Each row below holds a small network's activations on one record, seen along a few directions.
After each row come some of the record's fields: LIGIP, GUVOG, FIDAR, KUN, SUL.
Not every record has every field; a missing one is written none.
Other fields move the rows too, some of them a lot.
Strong random noise was added to every row along 4 fixed directions; ignore it. To show where, here is one row again and again, with new noise each time:
[-171  135   16 -165   -3   34  132  140 -231  484  198 -153 -182    7
    6  110   17   52 -252  -42]
[-136   29  -56 -117  -59   60    0  104 -214  459   89  -30 -170  -35
  142  165   51  126  -39   14]
[  41   41  -82  382 -132  211  224 -201 -169  478 -359  121 -169  160
 -218    1  119  160  497  201]
[-270  121 -161 -583  -65 -156   79  204   79  265  429 -199  -19 -226
  365  252  -44   92 -379   17]
[ -54   32  -52  -33   10  125  289 -125    8  299 -132 -116 -253   95
 -213  -73  154   30  335  182]
[ -77   98 -321  -67 -259  -49  224 -136  222  241  -66   84  111 -123
  207  202   -8  232  270  277]

[  26  -12  -61    1   23  -95  152  -77   81   64   60   14  188  -64
   55   28  -33  104 -104  143]	LIGIP=butag, GUVOG=tatub, FIDAR=pefu, KUN=none, SUL=none
[ 124 -138  185  110  236   86  -39 -134  -15 -176  -54  -86  -38   44
 -219 -219   27 -115   92   94]	LIGIP=dul, GUVOG=tufe, FIDAR=pefu, KUN=none, SUL=none
[  21   99   94  464  -72  192   52   66 -355  359 -158  196 -126  177
 -220   23  -25   23   37 -101]	LIGIP=butag, GUVOG=vove, FIDAR=zekob, KUN=ribut, SUL=donu
[ -85   89 -177 -344  -72 -117  232  -22  427 -232   -6 -143  -89  -28
  -62 -112   77  -87  250   41]	LIGIP=butag, GUVOG=bavu, FIDAR=zekob, KUN=ribut, SUL=donu
[-129  -14 -122 -363  -81 -174 -122   89  112  -27  208  -50   87 -180
  339  170  -11   96 -169  -28]	LIGIP=dul, GUVOG=tatub, FIDAR=pefu, KUN=none, SUL=none
[ -78  127  168    2   78   82  -43  241 -208  -22  237  -49  -93   46
  -30   41 -146 -190 -457 -213]	LIGIP=dul, GUVOG=tatub, FIDAR=zekob, KUN=ribut, SUL=vefip
[ 117  -10 -323  306 -230   12  342 -411  517 -204 -342  311  342  -86
   20   67  -68  177  651  531]	LIGIP=butag, GUVOG=tatub, FIDAR=pefu, KUN=none, SUL=none
[-226  433  -68 -228  -70  -29  515  179  236   28  343 -144   69  -55
  -97  174 -258 -114 -465    9]	LIGIP=butag, GUVOG=tatub, FIDAR=zekob, KUN=ribut, SUL=vefip
[  62 -372  320 -297  432   94 -369   70 -127 -341  132 -222 -310   -4
   -7 -245  158 -259  -34  -74]	LIGIP=dul, GUVOG=vove, FIDAR=zekob, KUN=ribut, SUL=vefip
[ -23  213 -193   51 -225 -171  258  -56  161  114  -70   30  237    8
   -8   44  -19  172  -67  -26]	LIGIP=butag, GUVOG=tatub, FIDAR=zekob, KUN=ribut, SUL=nisis
[-245  275   15 -164  -92  139 -140  467 -121  -34  305  125  -87 -115
  195  334 -265 -117 -417 -279]	LIGIP=butag, GUVOG=tatub, FIDAR=zekob, KUN=gog, SUL=vefip
[ -52  292  293  116  142   34  306  138 -231  156  235 -217  -42  200
 -459 -172 -118 -230 -629 -195]	LIGIP=dul, GUVOG=tatub, FIDAR=zekob, KUN=ribut, SUL=donu
[-142  219 -261 -291 -184 -169  296   51  427 -101  237  -23  216 -197
  187  170 -175   39 -173  118]	LIGIP=butag, GUVOG=vove, FIDAR=zekob, KUN=ribut, SUL=donu
[   4  173   88  508  -73  131  237   13 -410  550  -54  145   16  165
 -222  103 -109   87 -228  -20]	LIGIP=butag, GUVOG=tatub, FIDAR=pefu, KUN=none, SUL=none
[ -25 -357  -13 -223   51  127 -289   39  -70   40 -306   15 -513   96
   27 -166  420  -51  704  -40]	LIGIP=butag, GUVOG=tatub, FIDAR=zekob, KUN=ribut, SUL=donu
[ -78 -273  236 -511  425   31  -13  103  -83  -51  179 -404 -498  104
 -206 -304  294 -265  -40  -92]	LIGIP=butag, GUVOG=bavu, FIDAR=pefu, KUN=none, SUL=none
[ 27 -73   2 -33  49  30  80 -71 145 -78  25 -17  14 -50  10 -72  21 -70
 140 210]	LIGIP=dul, GUVOG=vove, FIDAR=zekob, KUN=ribut, SUL=zisud
[  -7 -121  147   -3  156   87 -108   56  -69 -118   90    3  -88   11
  -16  -61   -5 -119  -38   12]	LIGIP=butag, GUVOG=tufe, FIDAR=zekob, KUN=ribut, SUL=vefip
[  27 -316  115  -73  150   74 -331   61 -222   89  -15   22 -187   -5
  166   35  160   31  122  -26]	LIGIP=butag, GUVOG=vove, FIDAR=zekob, KUN=ribut, SUL=nisis
[ -39 -282  -20 -171  126   83 -300   59  -27 -125  109   61  -63 -151
  294   74   17  -23   35   79]	LIGIP=dul, GUVOG=tufe, FIDAR=pefu, KUN=none, SUL=none
[ -22  -98   -2 -173  -44 -207 -360  166 -157   37  301   29  192 -191
  472  187 -107  103 -472 -138]	LIGIP=dul, GUVOG=bavu, FIDAR=pefu, KUN=none, SUL=none
[ 107  247  -40   95 -181 -258  296 -126  182   -6 -117  -65  253  156
 -181 -111   16   73 -105  -67]	LIGIP=butag, GUVOG=tatub, FIDAR=zekob, KUN=ribut, SUL=vefip
[ -57   71   -8   24    8   48  193  -14    0  163  -47  -44  -69   61
 -161  -25   35    4   64   35]	LIGIP=butag, GUVOG=vove, FIDAR=zekob, KUN=ribut, SUL=zisud
[  87 -155 -136   -8 -113 -189 -118 -104   36   53 -154   83  110    8
  190  -13  155  187  171   12]	LIGIP=butag, GUVOG=tatub, FIDAR=zekob, KUN=ribut, SUL=nisis
[ -10  402 -296  129 -346 -374  525 -204  275  209  115  -24  538  -56
    1  142 -236  190 -384  142]	LIGIP=dul, GUVOG=bavu, FIDAR=pefu, KUN=none, SUL=none
[  17  359   56   49  -37 -177  408 -124  175  -78   52 -244  180  125
 -387 -168  -95 -114 -277  -48]	LIGIP=dul, GUVOG=vove, FIDAR=zekob, KUN=ribut, SUL=vefip
[ -41  134 -200 -106  -32  116  379 -158  455 -269 -211 -102 -185   40
 -265  -90   59 -105  571  192]	LIGIP=dul, GUVOG=tatub, FIDAR=zekob, KUN=ribut, SUL=vefip
[ -91  253 -212 -160 -117 -179  548 -168  338   86   43 -192  119  -16
 -175  -21  -18   32  -23  178]	LIGIP=dul, GUVOG=tatub, FIDAR=pefu, KUN=none, SUL=none
[ -85 -400   13 -606  250  -71 -375  187   94 -232  395 -100  -98 -314
  544  110   48  -68 -140   98]	LIGIP=dul, GUVOG=vove, FIDAR=pefu, KUN=none, SUL=none
[  25 -110  -67 -196    3   16 -185  -45  337 -613  -59   45  -21  -86
  136  -56   -5 -159  277   14]	LIGIP=dul, GUVOG=bavu, FIDAR=zekob, KUN=gog, SUL=vefip
[ -70  210   30 -337  156  -48  355   49  454 -533  398 -249  130 -115
 -110  -44 -259 -316 -439   98]	LIGIP=dul, GUVOG=vove, FIDAR=zekob, KUN=ribut, SUL=vefip
[ -49  -53  219 -170  344   41  351  -34  -37   91  177 -329 -255  112
 -394 -263  101 -243 -168  101]	LIGIP=butag, GUVOG=vove, FIDAR=pefu, KUN=none, SUL=none
[ -10  -73 -110  293 -117  187 -165   -9  -88   40 -141  299   74  -92
  170  180  -82   94  203   93]	LIGIP=dul, GUVOG=tufe, FIDAR=zekob, KUN=ribut, SUL=nisis
[-116  271    9 -244   10 -180  219  168  137  -94  266 -220  138    5
 -101  -10  -87  -37 -500 -214]	LIGIP=butag, GUVOG=tufe, FIDAR=zekob, KUN=ribut, SUL=nisis
[  18 -121  -13   47   54   72  123  -71  -62  185 -105    9 -163   65
  -84  -42  115   11  205  120]	LIGIP=butag, GUVOG=tatub, FIDAR=pefu, KUN=none, SUL=none
[   2  -72 -250   66 -152   38  172 -222  132  259 -223  101  -24  -44
   69   91  125  214  510  320]	LIGIP=butag, GUVOG=tatub, FIDAR=zekob, KUN=ribut, SUL=zisud
[  62 -347  344   64  493  468  -77   -6 -288   -4 -234 -130 -661  240
 -470 -333  286 -268  521   49]	LIGIP=butag, GUVOG=tufe, FIDAR=zekob, KUN=ribut, SUL=vefip
[  30    3  254   19  353   73  324  -43 -111  105  104 -278 -136  158
 -458 -272   57 -148 -223   43]	LIGIP=butag, GUVOG=tufe, FIDAR=pefu, KUN=none, SUL=none

Which values does each new row have?
[ 203  116  101  306  116  -70  545 -423  250 -154 -142 -175  198  168
 -554 -349  -25 -106   72  286]	LIGIP=dul, GUVOG=vove, FIDAR=pefu, KUN=none, SUL=none
[ -97  -44   48 -459  200 -131  143   68  105  -44  211 -302 -123  -11
  -62 -141  130  -86 -211  -44]	LIGIP=butag, GUVOG=tatub, FIDAR=pefu, KUN=none, SUL=none
[  40  -74   30  160   60   55   -9  -15 -196  214  -66   58    0   33
  -39   -7   33   95   -8   20]	LIGIP=butag, GUVOG=tufe, FIDAR=pefu, KUN=none, SUL=none
[  48  -27  171 -173  241 -152  176 -122  113 -169  198 -301   68    8
 -207 -240   13 -146 -283   73]	LIGIP=dul, GUVOG=vove, FIDAR=pefu, KUN=none, SUL=none
[ -45  -30  -67 -167  -23    3  -70   58   27  -12 -130  -29 -177   31
  -24  -76  157   32  220 -132]	LIGIP=butag, GUVOG=tatub, FIDAR=zekob, KUN=ribut, SUL=donu
[-128   99 -132 -136  -91  -59  173   99   30  212  177    5   58 -105
  164  187  -87   82 -209   50]	LIGIP=butag, GUVOG=tatub, FIDAR=pefu, KUN=none, SUL=none
[ -20  325  123  290   77  160  459   13  -13   62  142   -4  102   78
 -363   -8 -293 -157 -330  114]	LIGIP=butag, GUVOG=tufe, FIDAR=zekob, KUN=ribut, SUL=vefip
[ -95 -189   27 -124   81  269 -314  206 -187   49 -111   75 -421   11
  110   70  146  -35  373 -101]	LIGIP=butag, GUVOG=tufe, FIDAR=zekob, KUN=ribut, SUL=vefip
[  32 -130  -22   -1   16  114 -126  -64   34  -62 -232    7 -261   66
  -35  -81  184  -30  521   47]	LIGIP=dul, GUVOG=tatub, FIDAR=zekob, KUN=ribut, SUL=vefip
[  98  -19   85  440  -41   44    4  -53 -411  467 -176  149   22  149
 -107   14   46  166  -42  -44]	LIGIP=butag, GUVOG=tatub, FIDAR=pefu, KUN=none, SUL=none
[  37  -14   17  318  -75  -14  -20    5 -354  418  -15  140   84   66
   40  104  -45  135 -215  -36]	LIGIP=butag, GUVOG=bavu, FIDAR=pefu, KUN=none, SUL=none
[-195  -90  -76 -602  103 -108  -18  123  112    8  240 -257 -207 -129
  174   35  141  -36  -76  -22]	LIGIP=dul, GUVOG=tatub, FIDAR=pefu, KUN=none, SUL=none
[  65 -132  141 -154  259  -68  116 -124  113 -187  137 -219   -6  -20
 -124 -208   42 -129  -92  140]	LIGIP=dul, GUVOG=vove, FIDAR=pefu, KUN=none, SUL=none
[ -87  -49 -147 -247  -65 -120 -124   87  108   -7   52    9   98 -135
  262   87   65  153    2  -51]	LIGIP=butag, GUVOG=tufe, FIDAR=zekob, KUN=ribut, SUL=nisis
[  52  199 -182  470 -281   -7  157 -170  -29  232 -172  256  339  -29
   14  195 -188  237   51  142]	LIGIP=dul, GUVOG=tufe, FIDAR=pefu, KUN=none, SUL=none
[ -20 -223 -197 -266  -79   20 -395   10  198 -241  -83   96  -55 -140
  397  109  101   66  429   78]	LIGIP=dul, GUVOG=tufe, FIDAR=zekob, KUN=ribut, SUL=vefip
[-107 -203  -72 -430  165  -49   26   39  199  -46  306 -118  -46 -230
  272   76    6   -8  -36  248]	LIGIP=butag, GUVOG=tufe, FIDAR=pefu, KUN=none, SUL=none
[-100  135 -166  -40  -81  -99  201   21  147   95  274   81  355 -233
  240  256 -263  122 -353  197]	LIGIP=butag, GUVOG=tufe, FIDAR=pefu, KUN=none, SUL=none
[  39  145   57   -7    5  -32  119  -14  -28  -11  -77 -170 -131  146
 -271 -137   45 -108  -27 -174]	LIGIP=dul, GUVOG=bavu, FIDAR=zekob, KUN=ribut, SUL=vefip
